Each row below holds a small network's activations on one input, seen along a few directions.
In each table, some parts of the input vary, and every possible input appears once, in random order.
A made-up example of a description, with smaller parts first: one of 4 places along a line, together with either a single point or one of 11 places around a ring or (one of 3 separate values, together with one of 5 places around a ring).
Shared parts are said once, and a part with two or three values counts as separate values.

A family of inputs:
x1: [ 53  -7 -21 -36   3  35 -66 -14 -52  17 -88  51  14   7  69]
x2: [ 16  49  15  23   1 -48  14  18 -26   2  -7 -15  -2  28 -29]
x3: [-31  46  24  58   5 -55  -2  38 -30 -34  -9 -19  44   6  26]
x4: [-18 -36  16  -6  -2  28  28 -19  49  26  10   3 -35 -10  -3]
x5: [ 12  53  19  59 -13 -65  -7  57 -18 -23 -28   5  15  -4  -3]
x6: [ 36  20  17  68  -5 -16  19  35  20 -16 -32   1  -2 -36  14]
x7: [-36   3  29  67  15  -5  -7  34 -13 -15 -30 -24 -12  -5   8]
x8: [-35  -3 -42 -25 -21 -26   9  -9   6 -11  80  -8  30  35 -24]
x9: [ 36 -22 -31 -87   8  43 -56 -61 -42  14 -57  43   0  11  50]
x10: [-40  19   4 -14 -21 -46   5 -21  -4 -14  43  -2  54   9 -24]
x11: [-40 -41 -44 -20 -10  18   4 -11  25  10  67 -10  -5  -8 -28]
x12: [-36 -16  22  37  10 -19  -6  12  -1   4 -10 -20  -9  -3  -5]
x13: [ 14   5  20 -20   6   2  21 -20  37  -1  19  11 -30  -3 -32]
x14: [-50 -18  12 -12 -11  -2   2 -24  10   1  30 -13   3 -22 -18]
x15: [ 35  -4  26  40   9  -8  32  10  16  -7 -16   3 -19 -13  -9]
x16: [ 26 -30 -32 -34  -8  18  37  -8  42 -11  52  12 -22 -12 -37]
x17: [ 53   8  -5  -9  15  39 -84   2 -59   4 -93  26  16 -14 100]
x18: [ -6 -19  51  26  16  34  17   7  23   6 -11 -18 -26 -24  21]
x19: [ 41 -38 -79 -93   2  72 -64 -51 -23  22 -20  42   0  20  38]
x20: [ 11   4 -45 -46 -16 -20  30  -3  10   6  52 -18  18   9 -48]
x21: [  1  27  -2 -20 -12 -43  22 -22  -6  11  15 -11  -8  32 -51]
x22: [ -5   5  43  46  18  32  17  43  20  -3 -31 -15 -24 -29  37]
x23: [-31  35  15  35   9 -42   6   8 -34 -10   7 -17  34  24 -25]
x24: [ -5 -43 -10 -37   1  74  27  -3  50  24  58  -7 -35   1 -24]
What is each input in this table made of?
Answer: one of 4 places along a line, together with either a single point or one of 5 places around a ring
Changing only the place on the line of 4 turns x18 into x24. The same change can be made to x23. Which row results?
Answer: x8
Change only the place on the line of 4 in x17. List by row number the other rows that result.
Answer: x1, x9, x19
Start at x13 and move only the place on the ring of 5, one step at a time. The first step leads to x4. Which rows follow, in order?
Answer: x14, x10, x21

A family of inputs:
x25: [  3 -21   8   4   2 -12   5  12 -18 -10 -62  22   1  -1  42]
x26: [  2 -30  10 -28  34  13  -5 -26  -8  10 -18  -9 -19  20  37]
x27: [ -7 -20 -16   6  12  45 -18   6 -20   0 -20 -11  29   7  46]
x28: [ 36  35 -26 -15 -14 -27 -13 -15 -32 -21  -5  -9  16  34 -12]
x29: [-16 -43 -40 -53  -9   7   4 -28  13   9  12  16   1   4  15]
x30: [-44   9  55  34  24 -33  74  24  25   3  43 -53 -25   7 -63]
x31: [ 34 -12 -26 -37 -24  35  12  -7  36  10  39  23  -7  -5  -1]
x32: [-60 -16  10  15 -21 -24  91  17  43 -16  94 -30  -9  -2 -46]
x33: [ -7 -12 -35 -36 -19  32  -7 -19  14   0  35  36 -27 -16  -5]
x34: [ -1   4 -21 -19   3 -40 -21 -12 -44  -7  -5  16  35  38  18]
x35: [-57  11  27  72   4 -29  47  50  32   5  42 -68   9  -4 -39]
x36: [ -4  10 -11 -13  -7 -21 -40 -28 -44 -14  11  20  41  16  -4]
x37: [-30  -5  -1   0   5  29 -49   3  -6  11 -19  -5  24  -9  29]
x38: [ 28  27 -16   4  20  33 -13  36  13  20  -7 -11  11 -14  20]
x39: [ -1   7   9   0  28  29 -17 -24  -7  22 -11  10 -44  -2  -9]
x40: [ 28   8 -33   2  12  24 -17  29  -1  -2 -21 -37  13   3  15]
x41: [ 19  -3  12  31   2   0 -14  23  -7 -11 -36  42 -23 -25  14]
x42: [-18 -42 -20 -45 -20  34 -10 -30   0   4  37  35  10 -20  20]
x43: [ 30  21  16 -19  29  22   9 -14  13  26 -12  -2 -31   1   4]
x44: [-41  39  24  49 -21 -84  53  15 -10  -8  59 -41  16  25 -68]
x45: [  2  11 -19  19  15  34 -42  29  -5  10  -4  -3   6 -29   0]
x46: [ 39  36  -7   3 -13 -26 -24  -8  -4  -4  19  12  18  28   2]
x47: [  7  33 -16   0 -10 -16 -29  -9 -45   1   9  22  10  12 -30]
x48: [ 24 -19 -49 -45 -14  26   6 -18  32 -17  11  13   0  15 -13]
x49: [-23  -6  35   0 -15 -11 -26  -4 -18  -3 -55  30   7 -37  26]
x50: [ 37  -9   2 -24  29  25  10 -27   1  -3 -19 -22 -27   4   5]
x51: [-19 -30  37 -21   8  22 -31 -37  -8  27 -17   7 -15   7   8]
x52: [-39   8  59  72 -11 -69  63  57  33 -26  17 -32  -3 -16 -46]
x53: [ 44   9  26  33 -15  -9  -1   5  21   5 -45  27  -9 -30  19]
x54: [ 38  -2   7  14 -15  -8   6   2  -1 -22 -70   1  -7 -13  14]
Changing only one part turns x49 into x42. The same change can be made to x52. Which row results?
Answer: x32
What is each input in this table made of?
Answer: one of 5 separate values, together with either a single point or one of 5 places around a ring
Which other rows agree with x38 in the choice among 5 separate values? List them by row number.
Answer: x27, x35, x37, x40, x45
Change only the place on the ring of 5 in x28. List by row number the other rows that result.
Answer: x34, x36, x46, x47
